A small network was shown many inputs. Here are its activations along a few directions, one row for each input.
Each table varies a few parts of the input and shows all the possible inputs, shuffled.
A made-up example of a description, with smaller parts first: one of 5 places around a ring, together with either a single point or (one of 2 separate values, together with one of 4 places along a line) or one of 9 places along a line.
Shared parts are said once, and a part with two or three values counts as separate values.

Other details of the inputs vary at random and push rows far along two fixed directions, the same in every table; ignore that.

Rows:
row 1: [-32   5 -13  40   0  15  -6  -5 -22  -1 -14]
row 2: [ -1  30  -7   1   3   2   3   4 -13  -3  10]
row 3: [ -5   1  11 -13  -5 -11  19  -5   8   8   2]
row 4: [  5  24  -5  16  -2  10  18   0 -20  -1  15]
row 5: [ -9 -19   1  -3  -3  -2 -33 -12  31   9 -38]
row 6: [ -6  19  -6   0   9   4   0   9 -19 -12   6]
row 7: [ 15 -15   5 -24   3 -10 -19   6  25   7  -1]
row 8: [ 39  -2  12 -38  -4 -10  -6  -6  38  12  -1]
row 9: [ 56 -29  16 -39  -8 -11   6   2  37  22  20]
row 10: [ 34  20   0 -19   0  -6  17   7  -6  15  36]
row 11: [-22 -30  -6  24  -3  10 -18  -7   9  -1 -29]
row 12: [-44  17  -4  20   2  -1  15  -3 -23  -7  -6]
row 13: [ 53 -23  18 -19  -8   2  25  -5  20  10  14]
row 14: [-50  49 -23  16  25   2 -21  19 -45 -31  -1]
row 15: [ -9  -7  -3  16  -8  10  -4 -15  10   0 -26]
row 16: [-21 -24  -6  33  -1  13  -9  -4  -5  -2 -17]
row 17: [ 11  17  11  -7  -3  -9  45   2 -13   9  34]
row 18: [-38  31 -20  24   9   7 -15   7 -31  -5  -2]
row 19: [ -2 -34   5  12  -7  11  -8 -16  19  -4 -39]
row 20: [ 21  38  -6 -20  11 -11  13  29 -37 -10  61]
row 21: [-25 -23  -3   4   2  -1 -37  -2  12 -15 -33]
row 22: [ 28  26  -4 -16   7  -8  19  22 -30  -7  56]
row 23: [  5 -23  21 -31  -8 -18   2 -13  41  12 -20]
row 24: [ -2 -49   5  22 -11  11  -9 -13  13  -6 -27]
Description of these inputs: one of 4 places along a line, together with either a single point or one of 5 places around a ring.
Q: The inputs of row 6 and row 19 match in every part but the place on the line of 4. If row 20 is changed in the same way as row 6 into row 19, which row does it become?
A: row 22
Q: List by row number the other rows that have the place on the line of 4 in common with row 5.
A: row 7, row 8, row 14, row 21, row 23

Rows:
row 25: [ -7  38 -12  -5  11   1  -3   8 -14   4   9]
row 26: [ 19 -31   9  -2 -27  -5   9 -20  27  22  -1]
row 27: [ -5   4  10  -4  -9  -2  14 -11   9 -10 -12]
row 28: [ -8 -10  -1  -9   9  -9 -11  11  -1  -4   1]
row 29: [ -6  -9   6 -10   1  -8   3   1  -1 -12   1]
row 30: [  0 -53  12  26  -9  19  16 -21  24  12 -38]
row 31: [  0   9  14 -22   1 -15  22   3  -3  -7  17]
row 32: [ 18  12  -5 -15   5   2  -9   4  10  11   2]
row 33: [ -3  56 -13   3   9   2   8   8 -36 -11  22]
row 34: [  6   5  10  -6  -8   1   7 -20  18   5 -23]
row 35: [ 27 -15   5  10   3  13  31   2  -6  10  17]
row 36: [-54   8  -4  16   5  -4 -19  -6   4   1 -33]
row 37: [-36   4 -18  41 -10   7  -9  -4 -25  -4  -2]
row 38: [  6  47 -14   3  10   4   1  10 -33 -12  23]
row 39: [ 39 -35  19 -25 -18  -4   8 -19  45   3 -15]
row 40: [  3 -27   3   6 -10   7 -12 -14  21 -14 -28]
row 41: [-17 -18  -7  11   6   3 -39   2  14   2 -25]
row 42: [-39  -9  -7  19   7   4 -18   2 -16 -26 -19]
row 43: [-52  -3  -6  39 -18   4   1 -19  -8   3 -24]
row 44: [-41  17 -16  19  15   0 -29  10 -14  -6 -11]
row 45: [  7  36  -3 -21  13 -16   4  19 -10   9  36]
row 46: [ 52  12   1 -21  -1   2  -1   5   3   2  23]
row 47: [ 11  15  -9   3   2   5  -4  12 -20 -22  20]
row 48: [ -3  44  -3 -15   7  -5  12   5  -8  10  12]
row 49: [ 37 -16   1 -21  -1   4 -19  -1  31  16  -7]
row 50: [ 59 -22   8 -19 -22  -8  11  -2  19  23  38]
row 51: [-30  17  -7  -2  15 -10  -2  17 -24  -9  10]
row 52: [ -7 -43  -2  41   0  27  -3  -7   0   1 -28]
row 53: [  9   4  16 -36   3 -22  19   8   8   9  18]
row 54: [ -3 -24  -1  -6   7  -4 -22  11   4  -4  -6]
row 55: [ 12  18  10   5   4   5  54   4 -21  11  29]
row 56: [  3 -30   4  -2   0   1 -18   3   6 -15  -8]
Q: The inputs of row 40 and row 27 match in every part but one. If row 28 is changed in the same way as row 40 into row 27, which row does it become?
A: row 53
Q: Describe the family of inputs behind these rows.
A: one of 4 places along a line, together with either one of 2 separate values or one of 6 places around a ring
Q: List by row number the other rows that have the place on the line of 4 in common with row 54.
A: row 41, row 46, row 47, row 49, row 50, row 52, row 56
Q: Start at row 36 and move only the place on the line of 4, one step at a time. The first step leads to row 45. Which rows follow, in order?
A: row 44, row 41

Rows:
row 57: [ -9  21  -4  -3   6  -7   7  10 -15   6  18]
row 58: [ -6 -38   0  13  -7   8 -22  -9  15  -6 -30]
row 59: [-19   5  -4   8   2   1  -6  -1  -2   5 -10]
row 60: [-38  10  -7  19   6   7  -8  -4 -12 -11 -24]
row 61: [ -5 -11   2  -6  -6 -11  -4  -1   9   6   3]
row 62: [-29  16  -5  12   5   3  -5  -1 -15 -14 -13]
row 63: [ 50 -15  12 -29   2  -5  15   7  15  15  24]
row 64: [ -1  -7   4 -11  -5 -13   0   2   6   2   8]
row 65: [ -8 -10   3  -4   0  -7  -1   0   9  11  -2]
row 66: [ 12  19   0 -13   1  -9   7   7  -4  11  25]
row 67: [ 10  29  -5 -10   9  -5  10  18 -26 -12  37]
row 68: [10 -2  5 -9 -5 -1 -2 -7 12 -3 -9]
row 69: [-23   7  -7  14  11   7  -5   7 -17 -13  -6]
row 70: [-30 -15  -8  25   3  11 -19  -3   0  -2 -28]
row 71: [-12  28  -8   6  10   4   3   5 -20 -10   2]
row 72: [  5  -4   9 -14   0  -5   7  -3  12   4  -5]
row 73: [ 18 -20  11 -13  -1  -1   1  -2  18  -2  -4]
row 74: [  1 -41  12  -7 -15  -5 -13 -17  37   7 -30]
row 75: [ 19 -29  11 -11  -1   1   1  -3  20   3  -9]
row 76: [-10   3 -12  17   6   6 -11   8 -19  -2   5]
row 77: [ 26 -11  13 -21  -4  -2   7 -10  26   9  -9]
row 78: [-14  17  -4  25   1   9  28   1 -29   0  14]
row 79: [ 12 -23   9  -7  -5   3  -5 -12  26  -1 -24]
row 80: [ 12  36  -5 -11   5  -4  10  10 -21 -10  27]
row 81: [ 7  6  3 -8  2  0  5 -3  7  7 -4]
row 82: [-12 -11  -3  13   6   7  -8   2  -9 -15 -12]
row 83: [-19  34 -11   5   8  -7   2  14 -29   1  26]
row 84: [-17  35 -10   2   5  -6   1  12 -29 -10  22]
row 85: [ 9  1 -2 -3 -6  1 -8 -6  9  3 -5]
row 86: [  0  13  -8   3   5  -1  -3  14 -21 -10  21]
row 87: [-13  14   1  -4   5  -7   6   6 -12  -8   8]
row 88: [ -9 -25   2   9  -7   7 -17 -15  19  -9 -38]
row 89: [-18   9 -10  17   6   8 -10   0  -8   0 -13]
row 90: [ -8  28 -12   6   5   2  -4   8 -23 -12  13]
row 91: [-28 -20  -3  21   4   9 -17  -4  -3 -16 -30]
row 92: [-11  16  -6   8  11   5   0   9 -15  -4   4]
row 93: [ 34  17  11 -39   1 -23  25  15  -4   3  50]
row 94: [-18  -8 -10  22   7  10 -13   3 -12  -2 -11]
row 95: [-20  -8  -1  31 -10  11  13 -11 -13 -10 -12]
row 96: [ 22 -18  15 -26  -9 -13   6  -6  25   5   3]
row 97: [ 25   7  -2 -11   4  -5   5  13  -7   8  33]
row 98: [ 10  16  -8  -3   5  -3   1  16 -21  -3  33]
row 99: [-18  14  -7   8  -1   0  -9  -1 -11  -8  -4]
row 100: [-28  29 -14  18   6   2  -8   5 -23  -3   3]
row 101: [-13   8  -3   7   3   5  -5  -4  -4 -12 -16]
row 102: [ 16 -32  12 -17 -14  -9  -5 -13  35  15 -10]
row 103: [ 27  17   8 -25   3  -9  18   6   5  13  24]
row 104: [ 56  -1  14 -37   0  -8  21   3  22  18  25]
row 105: [-1 -5  2  0  3  2 -3  0  4 -8 -9]
row 106: [-10  15 -12  11   1   4 -11   2 -12  -6   1]
row 107: [ 14  38  -9  -6   6  -3   6  11 -19   4  30]
row 108: [ 12  38  -4 -12  13  -2  17  15 -25  -6  32]
row 109: [  6  26   0   9   1   4  39   5 -32  -2  33]
row 110: [-12  16 -12  11   5   2  -9  11 -21  -8  14]
row 111: [11 -9  3 -5  6  1  3  6  3  4  5]
row 112: [-37  -8  -1  16   0   4 -13  -9   1 -12 -35]
row 113: [ 31 -26   8 -15  -2  -1   1   0  22  16   4]
row 114: [ -4  -6   7 -10   3  -9   7   3   7   9   3]
row 115: [ -1  34 -10   2  17   1  12  22 -42 -13  37]
row 116: [-11   1  -8  14   2   5 -13   1  -2   1  -7]
row 117: [ 20 -14   5  -9  -5   3  -4 -11  26  15 -15]
row 118: [ 36 -14  10  -4 -18   0  28  -9  10  15  21]
row 119: [  4   4   6 -14   3  -8  10   4   4  10   9]
row 120: [ 9  7  1 -6  3  2  3 -2  5  5 -4]
row 121: [-21 -11  -5  17   3   6 -14   1  -9 -16 -15]
row 122: [ 11 -24  15 -19  -5  -7   6  -8  27   9 -12]
row 123: [  5 -43  19 -16  -9 -10  -2 -14  39   6 -25]
row 124: [-12   8  -8  10  -3   4 -12  -5  -3  -2 -10]
row 125: [ -1  28  -7  -1   1  -2  -1   5 -16  -6  13]
row 126: [ 30 -18   8 -16  -4  -1   2  -3  26  16   0]
row 127: [ 37 -19  11 -22 -12  -4   0 -12  36  22  -4]
row 128: [ -2 -22   0   8  -1   5 -11  -2   2 -11 -14]
row 129: [-28 -17  -7  22  -2   8 -24  -5   0 -13 -28]
row 130: [ 34  -9  10 -22  -6  -3   6  -8  27  20   1]
row 131: [ 36   4   9 -28  -3  -8  14   1  16  20  20]
row 132: [ 17  16   2 -14   8  -2  13  10  -8  -2  22]
row 133: [-30 -24   2  38 -10  16   8 -19  -2  -9 -35]
row 134: [13 -5  5 -8  5  0  4  6  6  5  7]
row 135: [-10 -29   3   9  -6   7 -17 -12  19  -9 -35]
row 136: [ 41 -11  15 -37  -7 -20  15   3  25  25  31]
row 137: [ 21  13  -6  -7   4  -3   3  15 -19  -1  35]
row 138: [-25  -1  -1  10   3   2  -6  -3   1   2 -20]
row 139: [  7 -18   1   2  -2   2 -10  -2  14   8  -6]
row 140: [ -8  23  -3  -5   3  -6   5   7 -17 -10  14]
row 141: [ 9  2 -3  0 -1  2 -6 -2  6  7 -1]
row 142: [-41   4  -8  22   0   6 -17  -7 -10 -18 -29]
row 143: [-18   3  -5   7  -4  -1 -11  -3  -2  -1  -8]
row 144: [  9  23  -3   9  -6   2  30   5 -30  -3  36]
row 145: [-14   6  -6  31  -6  10  17  -4 -21   4   7]
row 146: [-39   7  -8  23   4   9 -14  -8 -10 -17 -32]
row 147: [ 21 -27   9 -10 -14   1 -12 -17  35   5 -25]
row 148: [11 -8  5 12 -9  7 25 -8 -1 13  8]
row 149: [-44 -16   0  16   2   0 -10  -5   1  -7 -31]
row 150: [-13  -2  -8  14  -1   5 -16  -1  -3  -5 -10]
row 151: [-10  -1  -6  10  -1   4 -13   0  -3  -9  -9]
row 152: [  5 -38   8  -2 -17   1 -18 -22  40  10 -36]
Q: Describe the family of inputs behind these rows.
A: one of 8 places around a ring, together with either a single point or one of 11 places along a line
Q: The inputs of row 100 and row 60 match in every part but the place on the ring of 8. If row 97 is changed in the same way as row 100 into row 60, which row does it become?
A: row 75
Q: The inputs of row 80 and row 120 match in every part but the place on the ring of 8. If row 93 is changed in the same way as row 80 into row 120, which row does it become?
A: row 114
Q: Change only the place on the ring of 8 in row 138. List by row number the other rows that result.
A: row 59, row 66, row 72, row 84, row 112, row 140, row 143
Q: Change only the place on the line of 11 in row 147. List by row number the other rows that result.
A: row 58, row 64, row 74, row 84, row 86, row 90, row 99, row 125, row 129, row 151
